cols: W Z T B H R
K: [ 0.31 -0.27  0.28  0.02  0.33  0.07]
U: [-0.87 -0.27  2.88  2.15 -1.61 -0.76]
C: [-0.20  0.30 -0.15  0.54  0.14 -0.03]
A: [-0.87  2.88 -0.27 -5.59  4.58 -7.54]
V: [-2.96  2.87  4.57 -4.37  0.34 -7.42]
L: [-4.59  4.76  6.78 -1.57  4.70  2.15]
J: [ 0.13 -0.14 -0.25 -0.28 -0.36 -0.33]
X: [ 0.06 -0.10  0.54 -0.14  0.08 -0.30]
Y: [-6.88 -7.22 -0.97  8.75  6.15 -3.58]
F: [-1.68 -0.10  0.54 -0.14  2.15  4.70]
find: [-4.59  4.76  6.78 -1.57  4.70  2.15]  L
down: [ 0.28  2.88 -0.15 -0.27]  T
rev: [-0.27  2.88 -0.87]  A

cols: Dugi Zim dep feve sezi
D: [ 1.53  1.60  0.83  0.98 -0.75]
N: [ 1.57  1.62  0.75  1.01 -0.84]
S: [-0.04 -2.03 -1.65 -0.29 -0.14]
E: [-3.10 -7.72 -8.15  0.02 -3.80]
M: [ 4.59  0.43  2.39 -3.13  7.19]
P: [ 2.57 -2.54 -0.99 -2.97  2.84]
G: [ 1.95  0.43  2.39  4.63 -0.47]
Q: [ 0.43  2.40 -0.96 -3.00  2.91]
down: [-8.15  2.39 -0.99  2.39]  dep
down: [ 0.98  1.01 -0.29]  feve
find: [ 1.95  0.43  2.39  4.63 -0.47]  G

cols: mib vunu dafu Vusep molir raveg Kage Vabal Sipof
pinir: [ 0.19 -2.70  0.73  0.07  0.59  0.74  0.34  0.24  0.32]
lelu: [ 0.25 -2.22  0.59  0.13  0.59  0.74  0.34  0.31  0.32]
Sutin: [ 0.92 -6.11  1.76  0.47  1.83  2.36  1.18  1.06  1.10]
Geles: [ 0.75 -7.57  2.20  0.60  2.61  0.96  0.39  0.79  0.11]
gub: [ 0.33 -7.57  2.20  0.38  2.61  0.96  0.39  0.79  0.11]
saso: [ 0.81 -0.76  0.15  0.44  0.75  0.42  0.39  0.99  0.11]
down: [-7.57 -7.57 -0.76]  vunu
down: [0.25 0.92]  mib
down: [2.61 2.61 0.75]  molir
down: [0.24 0.31 1.06 0.79]  Vabal
find: [-0.76  0.15  0.44  0.75  0.42  0.39  0.99]  saso
succ: [0.31]  [0.32]

cols: sur feki sazo Bugen dip momov Sil
bifes: [ 0.02  0.49 -5.49 -2.79  1.14 -5.80  6.35]
gabig: [-2.12  1.45 -1.36  3.51  0.52 -0.07 -5.16]
ridar: [ 0.02 -2.11 -5.49 -2.79  1.14 -5.80  6.35]
rem: [ 5.09  3.86 -8.93 -6.78  1.02 -2.76  7.18]
naf: [-1.01 -6.66  0.24  0.39  4.57  0.80  1.04]
valir: [ 0.03 -6.21  0.83 -3.66  1.47  0.70 -0.40]
down: [0.02 5.09]  sur
diff valir: [ 0.03 -6.21  0.83 -3.66  1.47  0.71 -0.40]  5, [0.70]

cols: Mor lage rim Gevu kagak lotuk Mera Kav
lav: [-5.31 -6.80 -0.07  2.25  8.50  6.47  0.10  5.23]
Duk: [-0.55  1.56  1.79  2.26  5.44 -1.67 -1.74 -3.07]
nof: [ 2.54  6.88  0.74  0.33  4.63 -0.86  0.35 -4.75]
rev: [ 6.47  8.50  2.25 -0.07 -6.80 -5.31]  lav
succ: [2.25]  [8.50]
diff lav: [-5.31 -6.80 -0.07  2.25  8.50  6.47  0.11  5.23]  6, [0.10]
find: [ 0.33  4.63 -0.86  0.35 -4.75]  nof

cols: fimo fula Kotip pudo gevif Ziran
bilum: [ 0.99 -0.90  1.96 -2.81 -0.49 -1.01]
Sebi: [-0.87  0.43 -1.04  1.86  1.46  0.91]
pusut: [-0.83  0.43 -7.89 -7.11 -0.11  1.94]
riki: [ 3.02  0.75  8.02  5.88 -2.28 -0.18]
som: [ 0.56 -2.46 -2.76  2.51  0.91  0.35]
dute: [ 0.99 -0.90  1.96 -2.81 -0.53 -1.01]
tasub: [ 0.56 -2.46 -2.00 -1.33 -2.32 -0.94]
Kila: [-0.56 -1.39 -4.87 -0.02  2.20  0.52]
ber: [ 0.99 -0.90  1.96 -2.81 -1.99 -1.01]
Rege: [ 0.34  0.57  4.63 -0.80 -0.10 -1.08]
Sonal: [-0.19  0.72 -0.27 -0.36 -0.44 -0.86]
down: [-2.81  1.86 -7.11  5.88  2.51 -2.81 -1.33 -0.02]  pudo
find: [ 0.56 -2.46 -2.00 -1.33 -2.32 -0.94]  tasub
down: [-0.11 -2.28  0.91 -0.53 -2.32  2.20 -1.99 -0.10 -0.44]  gevif
down: [-7.11  5.88  2.51 -2.81 -1.33]  pudo

cols: Bav kabe Tos fad magas
Buli: [ 1.10 -2.86  3.54 -2.93 -2.03]
vud: [-0.09  2.21  3.32 -1.39 -0.44]
Lop: [-0.62 -3.47  3.25 -2.01 -5.20]
tuz: [ 1.11 -2.16  1.11 -2.16  0.54]
Rema: [-0.17 -4.13 -5.27 -8.30 -3.93]
zeteg: [-4.81 -3.47  3.25 -2.01 -5.20]
Mebat: [ 2.50  0.25  0.95  2.50 -1.66]
kifop: [-3.14  1.11 -2.16  2.02  2.20]
Lagup: [ 1.31  0.69  2.51  3.23 -6.05]
rev: [-2.16  1.11 -2.16  1.11]  tuz
find: [-3.14  1.11 -2.16  2.02  2.20]  kifop
diff Buli: [ 1.10 -2.86  3.54 -2.92 -2.03]  3, [-2.93]

cols: paka nune niri kasad Gufa
Mag: [ 0.25 -2.67 -2.16  7.97  1.42]
dav: [-2.16  0.25  7.97 -2.67  1.42]
moba: [-2.16  0.25  7.97 -3.55  1.42]
kuril: [-2.16 -1.10  7.97 -3.55  1.42]
find: [-2.67 -2.16  7.97]  Mag
diff Mag: [ 0.25 -2.67 -2.15  7.97  1.42]  2, [-2.16]
find: [-2.16  0.25  7.97 -2.67]  dav

cols: Sosol rak gam ful Murud zalo gepal ruza besaz
mog: [-6.51  1.26  0.28 -6.54  0.85 -0.73  0.41 -0.05 -3.93]
gis: [-6.51  1.26  0.38 -6.54  0.85 -0.73  0.41 -0.05 -3.93]
lak: [-6.51  1.26  0.38 -6.54  0.85 -0.73  0.41 -0.05 -1.17]
Fusel: [-4.86 -1.03 -0.49 -5.36  0.28 -0.11 -0.13 -0.12 -2.17]
vis: [-4.29 -2.03 -0.94 -0.54  0.48 -1.42 -0.68 -0.80 -0.74]
succ: [-0.68]  [-0.80]
find: [-4.86 -1.03 -0.49 -5.36  0.28 -0.11 -0.13 -0.12 -2.17]  Fusel
down: [-3.93 -1.17 -2.17]  besaz

cols: Sib vegig zozif zam zodag nul dadi Figol
diza: [ 8.00 -6.89  4.14 -2.64  6.50 -3.74  5.27  6.78]
dumad: [-1.93  4.39  2.62 -1.92 -4.84 -0.71 -4.02 -1.90]
Vanef: [ 1.36 -0.65  2.62 -1.52  4.39 -1.51  0.34 -2.03]
fibig: [ 6.48 -4.12 -1.42 -2.05 -4.02 -0.71 -1.90 -4.84]
taku: [ 6.48 -4.12 -1.42  2.27 -4.02 -0.71 -1.90 -4.84]
rev: [2.62 4.39]  dumad
diff diza: [ 8.00 -6.89  4.14 -2.64  6.49 -3.74  5.27  6.78]  4, [6.50]
rev: [ 4.39 -1.52]  Vanef
find: [ 6.48 -4.12 -1.42 -2.05 -4.02 -0.71 -1.90 -4.84]  fibig
down: [-3.74 -0.71 -1.51 -0.71]  nul
succ: [-1.51]  [0.34]

cols: Napi doz fak Kud bivok vod Zar Tofes
rerop: [-3.07 -3.97  0.74 -4.61  3.39 -3.86  5.36 -4.40]
tuso: [-1.50 -3.63  4.67  3.76 -4.96 -1.90  0.21  6.74]
bofez: [-4.31 -3.17 -1.18  3.64  3.32  3.67 -1.97 -4.68]
Bunel: [ 6.76  5.56  1.61 -1.32 -2.09 -0.33  2.93 -4.24]
vimid: [ 4.38 -5.00 -3.90 -6.35  4.53 -1.73  0.89 -1.38]
ginu: [ 4.14  5.97 -4.32  0.87 -5.98  1.57  1.64 -2.22]
ponud: [-4.19 -6.29  0.52 -5.82 -3.87 -2.69  0.36 -1.88]
rako: [ 3.16 -0.68 -5.70 -3.28 -5.35 -4.77 -1.21  5.78]
kadaz: [ 6.05  1.95 -2.82 -6.52  1.09 -3.02  4.74 -4.97]
rev: [ 1.09 -6.52]  kadaz
down: [5.36 0.21]  Zar

cols: foloz kun mukek Funi mele
zari: [-1.92  2.60  0.50 -2.00 -5.78]
gulu: [ 1.76 -0.07  6.76  4.36  2.32]
rik: [ 1.76 -0.07  6.76  4.36  0.38]
Teso: [ 0.81  2.40  8.61  2.24 -0.50]
Gubo: [-6.69  4.57  0.50 -2.00 -5.78]
segon: [ 2.60 -1.92 -1.63 -3.61 -1.11]
down: [-0.50 -5.78 -1.11]  mele
rev: [-5.78 -2.00  0.50  4.57]  Gubo
succ: [-6.69]  [4.57]
down: [4.36 4.36 2.24]  Funi
down: [ 2.60 -0.07 -0.07  2.40]  kun
find: [ 2.60 -1.92 -1.63 -3.61 -1.11]  segon
diff zari: [-1.92  2.60  0.50 -2.01 -5.78]  3, [-2.00]

cols: Ruz tezo rabub por Besa
legik: [-4.75 -3.52  2.55  5.94 -2.82]
badu: [ 5.10  4.97 -3.38 -5.76  1.86]
gatan: [-5.82  3.52  4.00  0.45 -0.80]
Guri: [ 4.94  6.21 -2.81  3.19  2.53]
kenod: [ 1.06 -0.71  2.91 -1.16 -2.54]
tir: [ 3.89  0.79 -2.09  5.11  1.42]
keda: [-6.35  7.89  5.81 -2.48  4.56]
bap: [-2.78 -5.66  5.82 -6.37 -0.10]
lozi: [ 1.36 -5.49 -4.11  3.24 -0.25]
tided: [ 7.47  0.41  4.45 -5.80  3.52]
rev: [ 1.86 -5.76 -3.38  4.97]  badu
find: [ 5.94 -2.82]  legik
down: [ 7.89 -5.66 -5.49  0.41]  tezo
succ: [-2.48]  [4.56]
down: [ 3.19 -1.16  5.11 -2.48 -6.37]  por
find: [-5.80  3.52]  tided
down: [ 4.97  3.52  6.21 -0.71  0.79  7.89 -5.66 -5.49]  tezo

cols: vilo Nugu Lami sel
Ror: [-1.48  0.13 -2.20  3.64]
faset: [-0.69  1.19  4.27 -6.88]
faku: [ 1.23 -0.70  1.19  3.58]
zikug: [-1.48  0.13 -2.20 -2.75]
diff faset: [-0.69  1.18  4.27 -6.88]  1, [1.19]
find: [-0.70  1.19]  faku
diff Ror: [-1.48  0.13 -2.21  3.64]  2, [-2.20]
diff Ror: [-1.48  0.13 -2.20  3.65]  3, [3.64]
rev: [ 3.64 -2.20  0.13]  Ror
find: [-1.48  0.13 -2.20  3.64]  Ror

cols: Tav sabe Pomib mavu fivip Pobur
pozi: [-0.33  0.84 -0.82 -0.14  1.54 -0.17]
zurob: [ 0.76 -2.13 -2.73 -7.48 -0.89  2.33]
Bom: [-1.18  3.16  2.69 -2.07 -4.09  0.95]
buk: [-0.50  1.43  1.54 -0.14 -0.82 -2.79]
mil: [ 0.48 -1.20 -1.14  0.81  1.66  0.22]
fuv: [ 0.23 -0.90 -1.61 -6.07 -3.56  3.50]
govob: [-0.28  0.84 -0.49 -5.54 -7.15  5.30]
lavir: [-0.15  0.56  0.99  1.41  1.43 -1.67]
talim: [-0.39  0.99  1.04  0.10  4.21 -0.48]
kad: [ 0.26 -5.04  0.14  3.08  4.11 -2.87]
tibul: [ 0.48 -1.20 -1.14  0.81  1.66 -0.38]
diff talim: [-0.39  0.99  1.04  0.10  4.21 -0.49]  5, [-0.48]
diff tibul: [ 0.48 -1.20 -1.14  0.81  1.66 -0.39]  5, [-0.38]
down: [0.10 3.08]  mavu
find: [ 1.54 -0.14 -0.82]  buk
down: [-2.07 -0.14  0.81 -6.07]  mavu
diff zurob: [ 0.76 -2.13 -2.74 -7.48 -0.89  2.33]  2, [-2.73]

cols: Gupum mibo vafak gudub Gabib Fel ledu
vibal: [-0.15  0.40 -0.76 -0.27 -2.87 -0.77  4.40]
Fafe: [-0.80  4.40 -0.27 -0.76 -0.77 -0.78 -0.45]
Pida: [ 0.40 -0.15 -0.27 -0.76 -2.87 -0.78 -1.96]
rev: [-2.87 -0.76 -0.27 -0.15  0.40]  Pida
rev: [ 4.40 -0.77]  vibal
find: [-0.80  4.40 -0.27 -0.76 -0.77 -0.78 -0.45]  Fafe
diff vibal: [-0.15  0.39 -0.76 -0.27 -2.87 -0.77  4.40]  1, [0.40]
down: [-0.76 -0.76]  gudub
succ: [-0.80]  [4.40]

cols: nim vukik kidun gevi ratip dov nuvu
dadu: [-1.68  5.54  1.91  1.59 -0.29  1.04  2.82]
sasas: [ 1.86 -2.08  2.72 -0.64  2.18  1.12  0.32]
pevib: [ 4.00  0.02  1.03  0.94  0.50  0.20 -1.51]
Sazin: [-0.40  6.05  1.66  2.21 -0.50  0.80  2.01]
bota: [-1.00  4.18  0.12  1.62 -1.11  0.12  1.28]
ses: [ 1.06  4.74  0.20  2.19 -1.05  0.11  0.13]
Lopi: [ 1.58  0.33  2.26 -0.04  1.89  0.79 -0.62]
zozo: [4.17 6.60 3.99 3.25 0.93 1.69 1.07]
Zevur: [ 1.07  0.70  5.94 -0.17  3.64  2.67  3.16]
Sidiz: [2.36 1.91 7.53 0.55 4.23 3.27 3.49]
dobo: [-2.34  4.21  4.68  0.44  1.75  2.21  4.71]
par: [4.72 5.98 4.45 3.21 1.36 1.80 0.93]
diff dadu: [-1.68  5.54  1.91  1.59 -0.28  1.04  2.82]  4, [-0.29]
succ: [4.17]  [6.60]
succ: [1.59]  [-0.29]
diff Sazin: [-0.40  6.05  1.66  2.21 -0.49  0.80  2.01]  4, [-0.50]
rev: [0.32 1.12]  sasas

cols: risa pel rari Loz
zur: [ 6.15 -3.54  0.23  4.24]
veniz: [ 1.75  6.36 -5.51 -3.05]
vip: [-3.55 -5.05  2.06 -6.83]
faron: [ 5.86  3.30 -3.69 -0.24]
silor: [-3.55 -5.05  2.06 -2.66]
diff vip: [-3.56 -5.05  2.06 -6.83]  0, [-3.55]
find: [ 2.06 -6.83]  vip
succ: [-5.51]  [-3.05]
down: [-3.55  5.86 -3.55]  risa

cols: zeru neb vas bobaf pigi
sogub: [ 2.01 -1.86 -1.31  1.19 -0.95]
ziru: [ 6.24  1.39  5.90 -8.90  4.85]
kurob: [-0.98 -1.80 -1.58  5.48  0.33]
down: [2.01 6.24]  zeru
find: [ 5.90 -8.90]  ziru
succ: [-1.80]  [-1.58]
down: [-1.86  1.39]  neb

cols: vit tal dokon tuzam Bogit Vibi nabu Fuzar
vom: [-8.00 -6.37 -0.04 -1.77  5.43  8.27  2.95 -3.77]
raf: [-0.98 -4.29 -1.89 -8.00 -6.37 -0.07 -1.77  5.43]
roto: [ 1.72  0.22 -2.60  4.52  7.50  5.02 -5.32 -1.33]
rev: [-5.32  5.02  7.50  4.52 -2.60]  roto
rev: [ 2.95  8.27  5.43 -1.77 -0.04 -6.37 -8.00]  vom
rev: [ 5.43 -1.77 -0.07 -6.37 -8.00]  raf

cols: nafa venab Tigu porip fezu
kap: [-1.91 -2.39  8.99 -7.25  8.43]
norik: [-4.19 -4.11 -4.20  1.57 -3.32]
nedi: [ 0.87  1.56 -1.02  2.50 -1.07]
Fop: [-0.66 -0.33 -4.21 -0.77 -1.09]
rev: [ 1.57 -4.20 -4.11 -4.19]  norik
succ: [-4.20]  [1.57]
rev: [-1.07  2.50 -1.02]  nedi
succ: [-0.66]  [-0.33]
down: [ 8.99 -4.20]  Tigu

cols: loram gil lusop gak
Badib: [ 3.47  1.15  2.22 -5.65]
siru: [ 2.43  3.86 -7.52  0.86]
tater: [-1.21  1.60  3.83  5.68]
tidur: [2.01 1.38 2.72 5.16]
ponu: [ 4.27  2.06  0.67 -4.70]
gebik: [1.57 1.65 5.15 7.40]
siza: [ 6.73 -0.15 -5.65  2.22]
panul: [-1.21 -0.15 -7.52 -5.86]
nerun: [4.30 3.77 1.11 8.19]
down: [ 2.43 -1.21  2.01  4.27  1.57  6.73]  loram
find: [-5.65  2.22]  siza
diff siza: [ 6.72 -0.15 -5.65  2.22]  0, [6.73]
diff ponu: [ 4.27  2.06  0.68 -4.70]  2, [0.67]

cols: Nolis tini sepad gepib degut Deteg gete nufif Zez gofel
Lef: [ 0.67 -5.10 -3.13  5.94  5.31  2.98  0.66 -0.26 -4.42 -0.31]
matig: [-3.36 -4.38 -2.87 -5.34 -6.66  1.60  4.25 -3.55 -4.37 -6.08]
mutid: [-7.70 -5.10 -3.13  5.94 -2.88  2.98  0.66 -0.26 -4.42  1.51]
succ: [-4.37]  [-6.08]
diff Lef: [ 0.67 -5.10 -3.13  5.94  5.32  2.98  0.66 -0.26 -4.42 -0.31]  4, [5.31]
succ: [-2.87]  [-5.34]
rev: [-0.26  0.66  2.98  5.31  5.94 -3.13]  Lef
succ: [-7.70]  [-5.10]

cols: sidak nuv zumuk dudo nupes pepi Dele Pugo
siber: [-0.04  1.50 -3.98  0.09  0.00  0.90  0.36  2.32]
Lik: [-4.28  2.34  0.09  1.50 -0.04  0.36  0.90 -0.94]
Belap: [-4.49  2.26 -3.26  5.63  8.62 -4.28  2.32  8.32]
Gaku: [-4.66  1.24  2.87 -3.93  1.86  3.50 -2.16 -4.03]
linat: [-1.89  1.03  1.34 -2.43  1.95  0.62 -1.76 -1.58]
vesa: [ 3.59  1.24 -5.23 -3.91  1.74  0.28  3.53 -0.67]
Nud: [-2.93 -1.96 -0.82 -4.25 -3.17  2.01 -2.34  0.61]
Pabol: [ 1.28  0.22 -1.96  0.66  0.73  2.24 -0.41  5.76]
deru: [-0.18  4.86 -0.20 -0.71  1.51  3.19 -2.57  0.40]
find: [-4.28  2.34  0.09  1.50 -0.04  0.36  0.90]  Lik
find: [ 1.03  1.34 -2.43  1.95  0.62 -1.76 -1.58]  linat
diff Belap: [-4.49  2.26 -3.27  5.63  8.62 -4.28  2.32  8.32]  2, [-3.26]
find: [-4.28  2.32]  Belap
rev: [ 3.19  1.51 -0.71 -0.20  4.86 -0.18]  deru

cols: zefa zufak dedin zito pavu nuz muda Gibun sabel
Voz: [ 6.10  4.07  4.06  7.46 -1.29 -6.83  2.64 -1.12 -3.54]
Volam: [-3.86  1.82 -1.60 -6.03 -2.37 -2.70 -2.79  1.56  8.85]
tus: [ 6.10  1.55  4.06  7.46 -0.27 -6.57 -3.86  1.83  3.43]
succ: [1.56]  [8.85]
rev: [ 1.83 -3.86]  tus
diff Volam: [-3.86  1.82 -1.60 -6.03 -2.37 -2.70 -2.79  1.56  8.84]  8, [8.85]
succ: [1.55]  [4.06]
diff Voz: [ 6.10  4.07  4.06  7.46 -1.29 -6.83  2.64 -1.13 -3.54]  7, [-1.12]
diff Voz: [ 6.10  4.07  4.06  7.46 -1.28 -6.83  2.64 -1.12 -3.54]  4, [-1.29]

cols: gabi fid vesi lozip
Loni: [-0.66 -1.44  7.08  3.34]
zamub: [-0.04 -5.15  6.10  0.05]
femit: [ 3.68  4.24 -3.58  4.43]
mapa: [ 4.86 -1.08 -5.51  2.98]
down: [4.43 2.98]  lozip
rev: [ 2.98 -5.51 -1.08]  mapa
succ: [6.10]  [0.05]

